These are the activations of a small neural network, seen along a few directions. Each row is one input.
In each table, some parts of the input vary, and every possible input appears once, in random order.
Descriptions start from the smaller parts, as in this example, which fits no table here: one of 2 separate values, together with either a single point or one of 11 places along a line or (one of 6 places along a line, together with one of 8 places around a ring).
Shared parts are said once, and a part with two or three values counts as separate values.

Other details of the inputs shift rows strongly along two fixed directions, in all tables alike. That doesn't count.

Rows:
r1: [ 11   4  -6 -10  -2  -8 -16  10 -14  -8  14  21  10]
r2: [ -9 -16   1  14  12  33  12  -2  -1 -12 -26  -5  -6]
r3: [  1  -4   1 -13  18  19  20   9   1 -25 -30  -2  16]
r4: [  1 -13  -3 -36   1 -15   0   8 -13   1  14   3   6]
r5: [-14 -19  -2  -4   9  25   8  -5  -1  -8 -11   0 -17]
r6: [ 15   1   4 -14   5  -3  -5  13  -3 -15  -2  16   6]
r7: [  5  -5  12   9  -3 -12 -20   2 -21   6  40  21  -1]
r8: [ -6  31  -1   0  31  45  17   6   8 -32 -51   2   6]
r9: [-10 -21  12 -13  -2 -15   4 -21 -16  -1  18   7 -13]
r10: [  7  74 -10  53 -19 -13  52  -8  70  49  22 -35  -1]
r11: [-17  17  15  18  32  55  16   1   8  -9 -50   2  -4]
r12: [ -6   1 -10  -7  19  23  17   9  -3 -25 -26   2  19]
r13: [-16  -5  19  12  39  47  38  -3  10 -34 -48  -1   2]
r14: [ 16  -7  -8 -14 -15 -10 -32   4 -15  10  19  20  11]
r15: [  2   6 -14   0  16  28   9   9  14 -17 -52   9  -1]
r16: [ -5 -21   3  13   6  12   9  -5 -10 -12 -16  -7 -11]
r17: [ 13 -16  13   7 -24 -32 -44  -7 -44  24  43   0 -16]
r18: [ -7 -18  13 -15   2  -4   1 -12 -12   0  28   6  -8]
r19: [  8 -18 -15 -10  -1 -10  -2   6 -14  -8 -15  -8   5]
r20: [  3   0  28  10   2 -12 -13 -10 -26   4  11   2  -9]
r21: [  5 -10  22   9  -1 -17  -7  -8 -17  -2  12  17 -10]
r22: [  5  14  -3  -8   3  24 -15  -3  -4  -3 -20   6   9]
r23: [ -8   6  10  18  14  31  -1  -1  -5   0 -31  -2 -13]
r24: [ -4   0  24  12  26  24  15   4   4 -20 -21  16  -6]
r25: [-14 -21   0  -3   9  14  14  -8  -5 -12 -14  -3 -23]
r26: [-62  -3  22  19  24  -2 -50   9  41 -27 -12  -8  13]
r27: [ 28  79 -22  28 -31 -21  51  -4  84  41  15 -44   5]
r28: [ 30  41 -41  21 -63 -50  25  -9  61  70  60 -37  23]
r29: [-13 -12   1 -10   4   1  -2 -10 -16  -2  33   9  -6]
r30: [  5 -19   6   5 -13 -20 -21  -7 -30  11  57   6   9]
r31: [ -9 -19   1 -11  -2   9  -9  -8 -11   8  26   7  -6]
r32: [ 20   4   7 -15  -9 -25 -27  -1 -26  -2  16   1   0]
r33: [-55   3  15  -6 -23  -8 -49  27  29 -33  -6  -4  19]
r34: [ 16   1  -8  -9  -7 -12 -27  -1 -22  -1  -5  -3  -6]
r35: [-13  -6  -4 -28  24   4  28   5   0 -19 -40   1   0]
r36: [ 23 -10   2 -18 -17 -44 -27   5 -24   2  30  17   2]
r37: [ -1 -19 -16 -25   5 -12   3  10 -11  -2 -15  -4  -6]
r38: [ -6  -2 -17   0  22  39  26   7  16 -23 -64  -8   8]
r39: [ 13 -18  -2 -19 -12 -34 -10   0 -25  -1  16   0  13]
r40: [-26   8 -11 -19  43  45  40  12  11 -35 -58   4   6]
r41: [  7 -27  16   1 -18 -34 -16 -18 -31  10  42   3   1]
r42: [ -5  -6   8  19  13  18  11   1  -1 -15 -31   7 -21]
r43: [ 11 -21   5   7 -21 -18 -36   0 -26  20  37  14 -11]
r44: [ 13  -7 -12  -7   0 -11 -11   9  -9  -8 -17   8  -6]
r45: [  7 -26   4   1 -19 -11 -28  -6 -26  20  49   5   8]
r46: [ 10  51 -48  19 -32 -23  65  -1  90  53   1 -46   0]
r47: [ 13 -18   9   3 -24 -23 -43  -1 -28  29  59  21   0]
r48: [  6  55 -43  14 -29 -14  63  -4  88  52   7 -38   9]
r49: [  6   2  30   7   6  -2 -16  -1 -21   6  19   3  -3]
r50: [  8   9  -9  -5   2  17 -16  -2  -5  -4 -27  -1  -1]
Each input here is: one of 2 separate values, together with either a single point or (one of 4 places along a line, together with one of 6 places around a ring).
The inputs of r44 and r42 match in every part but the choice among 2 separate values. If r50 is changed in the same way as r44 into r42, which row does it become? -> r23
Which other rows does r11 become when the choice among 2 separate values takes its other values? List them by row number. -> r22
Start at r37 and move only the place on the ring of 6, one step at a time. The first step leads to r35. Which rows follow, in order? -> r4, r40, r48, r46
Which other rows does r3 become when the place on the ring of 6 takes its other values? List them by row number. -> r12, r19, r28, r38, r39

Rows:
r51: [ 24 -20  -8 -21 -10 -18  -9  -1 -35   8  22   8   2]
r52: [ 28 -20  -8 -22 -12 -18 -17  -1 -41  10  25  11   3]
r53: [-28 -43  31  -7  23  22 -38   0 -44 -31  -3  22  -6]
r54: [ -7 -18  21   9  -7 -10 -35  -3 -22   2  30   9  -4]
r55: [ -4  33 -23  12  27  39  93  -2  60 -13 -72 -22  -4]
r56: [ 16 -34   4 -32  22  21 -22   6 -63 -25 -20  27   1]
r57: [ 20 -23  -8 -23  -9 -19  -6  -2 -33   6  22   7   1]
r58: [  0  69 -34  22 -85 -95 -21  10 103  69  96 -44  36]
r59: [ 13 -27  -7 -28  -7 -23  -1  -4 -31   4  24   6  -2]
r60: [-15  59  11  48  30  49  50  -1  63 -13 -68 -16  -9]
r61: [-24 -40  32  -4  23  22 -40   1 -45 -31  -5  24  -5]
r62: [  35   57  -73   -5 -106 -120   -9    9   88   88   88  -55   28]
r63: [ 20 -25   4 -32  21  26 -28   6 -65 -22 -21  30  -1]
r64: [-24  43   7  47  28  48  55  -2  65 -15 -64 -17  -8]
r65: [ -1 -10  23  12  -7 -11 -40  -2 -25   4  28  11  -4]
r66: [-19 -26  18   2  -5  -9 -29  -7 -19   2  35   5  -6]
r67: [ 11  52 -26  21  24  49  81   1  58  -4 -77 -18  -2]
r68: [-44  26   4  33  30  49  63  -7  67 -14 -54 -22 -11]
r69: [-11 -23  37   0  24  22 -49   4 -50 -30 -11  27  -6]
r70: [  8 -29  -6 -32  -5 -25   2  -5 -29   4  25   6  -4]
What is each input in this table made of? -> one of 2 separate values, together with either a single point or one of 9 places along a line
The inputs of r69 and r67 match in every part but the choice among 2 separate values. If r54 is changed in the same way as r69 into r67, which row does it become? -> r51
